A small network was trained on invented records. Each row is its activation on one of them, seen along a few directions.
After each row come some of the record's fields: Tik, Sulub, Tapil, Fepef, Fifu, Gigid.
Not every record has every field; a missing one is written missing.
The largest differences between rows may come from other fields.
In the rows, 500 means zero.
Strong random noise was added to every row along 10 fixed directions; ignore it. To show where, here is one row again and again, with new noise each time:
[435 430 516 446 460 392 683 273 399 559 507 688 370 707 516 446 497 543
 402 418 613 752 421 601 546 508 528 423 415 504 586]
[396 822 622 778 549 398 393 405 637 486 348 386 362 613 471 506 724 836
 580 241 704 631 473 457 896 388 355 490 388 406 819]
[441 706 486 564 423 494 609 469 594 475 592 561 531 552 490 830 274 528
 586 425 416 392 615 659 646 547 196 618 713 679 418]
[429 518 479 369 401 485 417 633 394 356 502 552 555 361 378 417 437 556
 607 538 416 344 435 439 529 576 385 456 627 464 750]
[584 544 378 695 716 400 551 545 646 544 506 299 777 492 590 694 371 626
 488 356 440 174 375 285 724 499 631 552 535 460 295]
[546 666 744 532 535 691 450 353 746 512 564 615 509 401 590 513 468 557
 509 584 508 383 702 680 460 404 227 678 754 557 308]
[628 588 523 668 831 535 519 515 572 416 389 373 525 546 423 425 471 647
 471 443 372 402 472 458 601 284 600 382 496 254 463]
[389 386 317 660 233 408 426 639 426 614 657 403 523 517 528 678 273 431
 522 349 586 504 415 415 583 731 580 455 318 765 589]
[536 630 720 616 626 577 556 364 753 419 505 580 574 475 590 495 549 598
 527 530 547 415 552 604 613 251 358 627 689 410 424]
[531 516 486 351 491 512 409 523 553 637 481 403 609 387 456 505 493 711
 437 576 605 285 563 372 422 647 376 635 529 507 350]
[434 425 592 478 379 496 318 458 517 569 518 522 479 398 592 274 636 523
 493 504 639 538 428 372 516 617 611 427 410 550 651]
[557 403 386 456 579 447 607 242 262 726 553 677 424 659 510 477 244 682
 268 266 560 527 385 564 417 667 472 560 451 501 406]

[405 692 503 260 396 534 392 397 531 606 485 583 554 372 555 563 508 569
 545 559 397 313 627 447 553 842 239 554 764 734 420] -> Tik=b2, Sulub=m3, Tapil=g2, Fepef=u1, Fifu=j1, Gigid=f1
[424 533 592 648 280 622 275 692 653 442 584 391 523 327 538 484 508 324
 650 564 489 442 558 461 517 561 507 486 511 672 593] -> Tik=b2, Sulub=m1, Tapil=g2, Fepef=u3, Fifu=j2, Gigid=f1
[329 520 640 566 196 470 497 505 628 438 625 562 489 443 569 632 601 470
 624 513 761 611 515 592 574 441 296 692 516 640 676] -> Tik=b1, Sulub=m1, Tapil=g1, Fepef=u1, Fifu=j3, Gigid=f2
[531 484 677 662 629 526 541 325 727 494 539 570 621 501 720 434 630 485
 478 511 562 486 460 492 584 330 630 548 574 459 368] -> Tik=b2, Sulub=m1, Tapil=g1, Fepef=u1, Fifu=j1, Gigid=f1
[501 370 567 555 448 509 684 578 692 424 551 521 655 552 495 646 467 458
 503 684 618 511 551 633 496 248 422 645 523 503 348] -> Tik=b2, Sulub=m2, Tapil=g1, Fepef=u2, Fifu=j1, Gigid=missing
[540 555 550 371 566 536 312 490 540 617 414 399 517 402 478 366 670 618
 425 567 596 436 582 387 391 584 495 562 460 438 425] -> Tik=b1, Sulub=m1, Tapil=g2, Fepef=u2, Fifu=j1, Gigid=missing
[482 421 542 377 426 635 593 666 501 254 526 627 579 394 374 407 333 374
 582 758 309 458 556 653 475 327 342 369 727 483 546] -> Tik=b2, Sulub=m2, Tapil=g2, Fepef=u2, Fifu=j1, Gigid=missing
[465 432 466 444 370 478 518 596 488 482 581 518 594 423 521 562 445 411
 525 576 518 453 511 503 503 510 502 543 490 547 507] -> Tik=b1, Sulub=m2, Tapil=g2, Fepef=u2, Fifu=j1, Gigid=missing
[457 501 520 634 416 562 531 619 498 357 533 502 409 562 377 535 412 402
 554 572 433 621 535 672 513 351 432 422 491 533 634] -> Tik=b2, Sulub=m2, Tapil=g2, Fepef=u1, Fifu=j1, Gigid=f1
[362 462 486 323 216 478 553 625 443 524 459 516 303 559 203 496 550 631
 489 641 619 748 607 612 392 613 271 509 406 606 627] -> Tik=b2, Sulub=m1, Tapil=g1, Fepef=u1, Fifu=j1, Gigid=f1
[641 450 481 337 776 507 527 428 303 438 380 638 487 497 361 249 470 616
 416 455 264 409 374 479 416 524 544 416 634 266 481] -> Tik=b2, Sulub=m1, Tapil=g1, Fepef=u2, Fifu=j1, Gigid=missing
[560 511 376 471 546 479 640 510 398 591 527 477 562 578 406 683 332 619
 426 433 574 433 531 558 437 499 357 606 476 455 366] -> Tik=b2, Sulub=m1, Tapil=g2, Fepef=u2, Fifu=j1, Gigid=missing
[337 727 454 251 322 268 590 445 674 610 468 420 639 495 567 867 710 617
 608 549 587 387 610 353 677 837 296 647 642 748 368] -> Tik=b2, Sulub=m1, Tapil=g1, Fepef=u1, Fifu=j3, Gigid=f2
[619 335 440 437 647 581 483 449 225 546 543 641 479 491 520 301 307 437
 363 437 340 477 424 525 278 552 677 366 486 432 449] -> Tik=b2, Sulub=m1, Tapil=g1, Fepef=u2, Fifu=j1, Gigid=missing
[419 352 449 508 180 530 608 551 354 403 701 685 405 534 472 643 249 270
 580 515 511 665 535 742 369 472 377 550 499 697 622] -> Tik=b1, Sulub=m2, Tapil=g1, Fepef=u2, Fifu=j2, Gigid=f2
[498 420 645 430 370 660 508 484 595 504 654 666 612 370 631 466 375 388
 508 664 535 410 584 619 419 458 356 613 702 635 336] -> Tik=b2, Sulub=m1, Tapil=g1, Fepef=u2, Fifu=j1, Gigid=missing
[525 507 576 787 536 651 239 481 384 447 557 597 407 402 547 296 372 537
 503 278 419 482 350 564 530 451 523 463 503 456 779] -> Tik=b2, Sulub=m2, Tapil=g2, Fepef=u1, Fifu=j1, Gigid=f1
[566 388 551 577 618 573 619 596 628 356 463 456 528 511 423 493 490 463
 486 664 434 512 509 586 459 223 567 481 535 377 444] -> Tik=b2, Sulub=m3, Tapil=g2, Fepef=u1, Fifu=j3, Gigid=f2
[551 420 276 378 634 349 759 608 366 363 482 432 566 653 354 654 363 359
 529 525 232 438 438 465 483 501 681 357 538 402 422] -> Tik=b1, Sulub=m1, Tapil=g1, Fepef=u2, Fifu=j2, Gigid=f2
[427 551 552 457 494 423 440 653 629 436 394 328 605 433 477 417 744 590
 587 618 600 492 503 299 641 405 554 410 426 406 610] -> Tik=b1, Sulub=m1, Tapil=g1, Fepef=u2, Fifu=j1, Gigid=missing
[471 530 457 479 468 467 303 624 421 510 478 389 439 398 422 425 576 490
 560 463 397 477 437 335 512 691 622 410 445 487 663] -> Tik=b1, Sulub=m1, Tapil=g2, Fepef=u1, Fifu=j1, Gigid=f1
[512 446 493 481 519 498 529 484 507 476 553 567 525 480 616 473 450 248
 520 528 297 541 454 462 532 582 710 338 576 609 411] -> Tik=b1, Sulub=m1, Tapil=g2, Fepef=u2, Fifu=j1, Gigid=missing
[431 506 678 651 298 543 541 528 766 406 565 543 439 556 538 636 592 346
 603 611 590 683 643 708 565 338 401 579 515 655 524] -> Tik=b2, Sulub=m2, Tapil=g1, Fepef=u2, Fifu=j2, Gigid=f2
[552 374 337 513 543 492 492 583 374 586 546 425 576 523 530 559 287 427
 414 464 389 432 464 431 450 583 667 400 400 549 370] -> Tik=b1, Sulub=m2, Tapil=g1, Fepef=u2, Fifu=j1, Gigid=missing
[462 349 419 755 270 453 698 446 534 683 692 479 397 768 555 830 322 406
 419 389 803 838 521 712 435 424 472 687 210 688 388] -> Tik=b1, Sulub=m2, Tapil=g2, Fepef=u3, Fifu=j2, Gigid=f1
[471 450 570 234 501 379 720 434 594 414 441 520 651 525 527 547 735 465
 515 735 657 511 527 481 479 322 485 618 536 373 420] -> Tik=b1, Sulub=m2, Tapil=g2, Fepef=u2, Fifu=j2, Gigid=f2
[497 536 505 586 482 515 281 605 586 608 383 296 432 477 383 385 650 789
 445 451 695 523 501 350 570 521 480 490 338 467 599] -> Tik=b2, Sulub=m1, Tapil=g2, Fepef=u1, Fifu=j1, Gigid=f1
[380 660 503 737 332 481 394 474 398 475 586 578 392 524 554 669 369 553
 636 203 598 513 459 612 666 532 255 656 510 605 825] -> Tik=b2, Sulub=m3, Tapil=g1, Fepef=u2, Fifu=j2, Gigid=f2
[640 368 299 456 634 521 656 724 380 372 576 439 685 475 317 649 214 479
 497 573 367 249 439 521 363 378 481 564 599 341 364] -> Tik=b1, Sulub=m1, Tapil=g2, Fepef=u1, Fifu=j1, Gigid=f1
[576 380 455 661 619 429 533 380 482 528 578 622 652 481 677 432 402 476
 447 260 398 324 212 377 596 602 733 583 602 476 460] -> Tik=b2, Sulub=m1, Tapil=g1, Fepef=u3, Fifu=j2, Gigid=f1
[630 651 496 562 677 597 602 577 568 372 501 483 460 546 293 699 367 466
 557 544 269 414 616 690 384 338 346 606 669 378 350] -> Tik=b1, Sulub=m1, Tapil=g2, Fepef=u1, Fifu=j1, Gigid=f1
[435 562 523 897 432 537 433 455 534 455 621 549 372 588 629 592 335 356
 592 276 506 633 464 650 675 399 538 426 415 631 630] -> Tik=b1, Sulub=m2, Tapil=g1, Fepef=u1, Fifu=j3, Gigid=f2
[469 345 606 505 436 550 611 560 563 333 593 626 626 438 582 461 516 312
 554 690 558 506 480 611 460 223 496 534 597 434 571] -> Tik=b2, Sulub=m3, Tapil=g2, Fepef=u2, Fifu=j1, Gigid=missing
[545 430 642 555 516 657 471 356 526 482 631 728 477 419 655 336 399 280
 460 531 322 492 461 651 415 501 567 465 664 617 425] -> Tik=b2, Sulub=m2, Tapil=g2, Fepef=u1, Fifu=j1, Gigid=f1
[404 610 485 217 323 454 458 409 331 546 525 627 439 468 514 547 488 530
 548 486 491 447 558 520 435 763 260 562 618 596 603] -> Tik=b2, Sulub=m2, Tapil=g1, Fepef=u2, Fifu=j2, Gigid=f2
[502 467 386 229 636 424 616 296 271 650 395 547 436 637 513 396 526 567
 357 519 420 580 501 410 460 660 622 280 431 445 383] -> Tik=b2, Sulub=m3, Tapil=g1, Fepef=u1, Fifu=j1, Gigid=f1
[470 364 577 557 340 596 554 691 541 281 605 570 478 426 350 442 409 409
 568 702 543 563 540 708 386 255 351 526 520 449 665] -> Tik=b1, Sulub=m2, Tapil=g1, Fepef=u1, Fifu=j3, Gigid=f2
[397 540 360 160 430 372 708 600 339 324 407 568 490 570 295 568 549 431
 603 671 361 561 537 521 544 542 372 351 607 444 643] -> Tik=b1, Sulub=m3, Tapil=g2, Fepef=u2, Fifu=j1, Gigid=missing
[417 416 485 514 322 566 360 573 370 540 514 522 466 399 445 352 442 620
 491 495 675 519 435 468 466 502 405 504 388 498 724] -> Tik=b2, Sulub=m3, Tapil=g2, Fepef=u1, Fifu=j1, Gigid=f1
[498 465 528 686 493 444 575 604 669 468 475 370 666 521 487 591 518 683
 508 488 759 430 423 473 648 246 416 687 406 410 526] -> Tik=b2, Sulub=m2, Tapil=g1, Fepef=u2, Fifu=j2, Gigid=f2
[583 464 390 589 563 464 617 350 416 700 576 541 462 665 529 661 263 475
 390 312 428 526 468 579 443 657 545 571 486 647 263] -> Tik=b2, Sulub=m1, Tapil=g1, Fepef=u3, Fifu=j2, Gigid=f1
[462 485 620 265 477 450 409 293 417 604 424 588 396 450 530 264 762 655
 420 505 688 590 437 407 424 631 471 544 486 397 607] -> Tik=b2, Sulub=m1, Tapil=g2, Fepef=u1, Fifu=j3, Gigid=f2

Which values does each new row have?
[526 413 539 497 465 529 500 455 515 459 562 560 429 508 598 416 565 219
 512 551 415 634 529 542 413 526 720 346 480 559 457] -> Tik=b1, Sulub=m1, Tapil=g2, Fepef=u2, Fifu=j2, Gigid=f2
[433 440 561 638 319 523 301 522 547 598 524 449 488 407 500 392 595 682
 470 452 836 552 433 399 516 544 418 665 370 531 648] -> Tik=b2, Sulub=m1, Tapil=g2, Fepef=u1, Fifu=j1, Gigid=f1
[443 462 491 300 444 481 497 768 441 242 354 380 368 517 175 335 693 404
 623 809 378 688 588 500 407 417 611 171 389 373 760] -> Tik=b1, Sulub=m1, Tapil=g1, Fepef=u1, Fifu=j3, Gigid=f2
[477 577 449 483 560 433 475 522 459 482 396 385 419 550 440 485 611 502
 535 477 448 562 521 436 538 540 563 375 416 456 627] -> Tik=b1, Sulub=m3, Tapil=g2, Fepef=u2, Fifu=j2, Gigid=f2
[486 522 432 444 583 400 556 437 447 574 412 466 517 580 490 547 586 660
 428 424 608 533 459 446 569 474 487 567 432 396 523] -> Tik=b1, Sulub=m3, Tapil=g2, Fepef=u2, Fifu=j1, Gigid=missing
[425 608 434 551 387 412 584 547 646 516 550 431 635 487 598 836 429 503
 623 470 527 366 539 464 651 574 350 672 594 672 390] -> Tik=b1, Sulub=m3, Tapil=g1, Fepef=u2, Fifu=j2, Gigid=f2
[581 379 502 662 541 575 511 501 512 517 607 510 512 517 536 499 335 455
 440 491 563 490 478 591 392 376 574 560 452 490 395] -> Tik=b1, Sulub=m1, Tapil=g1, Fepef=u1, Fifu=j3, Gigid=f2
[456 328 540 606 343 513 559 519 525 393 652 618 660 415 653 543 366 362
 545 500 636 456 368 566 515 306 486 647 546 524 560] -> Tik=b1, Sulub=m2, Tapil=g2, Fepef=u2, Fifu=j2, Gigid=f2
[509 475 496 724 478 522 463 595 520 484 506 386 446 575 415 493 451 529
 525 442 563 591 479 539 543 399 529 480 388 484 585] -> Tik=b2, Sulub=m1, Tapil=g1, Fepef=u3, Fifu=j2, Gigid=f1
[483 657 612 629 434 645 317 582 526 472 479 495 292 461 403 399 480 466
 557 496 399 638 662 632 504 510 376 357 497 636 616] -> Tik=b2, Sulub=m1, Tapil=g1, Fepef=u2, Fifu=j1, Gigid=missing
[499 591 693 648 511 592 447 476 701 299 610 536 538 399 706 531 587 137
 692 552 340 484 562 583 543 353 636 470 655 577 510] -> Tik=b1, Sulub=m1, Tapil=g2, Fepef=u2, Fifu=j2, Gigid=f2
[459 797 457 409 570 344 508 367 577 532 429 484 509 524 498 732 601 649
 544 329 366 375 488 443 686 756 342 627 706 588 466] -> Tik=b1, Sulub=m1, Tapil=g2, Fepef=u1, Fifu=j3, Gigid=f2
[584 482 705 750 616 617 472 507 748 409 534 484 593 430 611 462 581 438
 520 553 580 463 521 562 525 153 533 598 505 339 440] -> Tik=b2, Sulub=m2, Tapil=g2, Fepef=u2, Fifu=j1, Gigid=missing
[388 454 494 354 196 457 513 575 484 522 583 492 393 490 441 582 582 365
 538 584 615 637 592 565 377 659 458 582 422 670 574] -> Tik=b1, Sulub=m1, Tapil=g2, Fepef=u2, Fifu=j2, Gigid=f2
[586 409 626 559 608 649 448 412 666 652 513 433 529 448 686 358 595 432
 374 633 638 552 630 475 392 356 650 470 370 471 232] -> Tik=b1, Sulub=m3, Tapil=g2, Fepef=u2, Fifu=j1, Gigid=missing
[536 476 580 486 493 519 382 466 537 565 489 580 556 378 505 341 561 684
 459 457 623 397 413 437 476 550 372 690 584 490 493] -> Tik=b2, Sulub=m1, Tapil=g1, Fepef=u2, Fifu=j1, Gigid=missing
[440 648 408 537 450 416 397 597 470 529 421 367 494 449 396 527 499 728
 537 390 511 388 463 371 689 678 371 478 455 563 643] -> Tik=b2, Sulub=m2, Tapil=g1, Fepef=u1, Fifu=j3, Gigid=f2
[570 385 521 720 459 586 307 745 708 529 578 180 523 396 563 547 591 287
 556 643 560 489 562 384 399 447 783 451 251 552 379] -> Tik=b1, Sulub=m2, Tapil=g2, Fepef=u1, Fifu=j3, Gigid=f2
[447 395 543 349 479 305 759 473 632 382 493 589 682 514 561 510 724 421
 560 653 505 493 367 439 583 455 615 584 593 422 494] -> Tik=b1, Sulub=m2, Tapil=g1, Fepef=u3, Fifu=j2, Gigid=f1
[452 527 483 340 549 386 624 460 448 467 414 554 515 570 490 448 568 500
 493 535 420 575 457 427 606 517 582 351 520 465 538] -> Tik=b1, Sulub=m1, Tapil=g1, Fepef=u2, Fifu=j1, Gigid=missing
[518 380 473 296 601 426 752 583 690 413 427 352 702 568 498 558 651 324
 492 895 377 478 592 372 478 369 753 296 486 441 193] -> Tik=b2, Sulub=m2, Tapil=g1, Fepef=u1, Fifu=j1, Gigid=f1
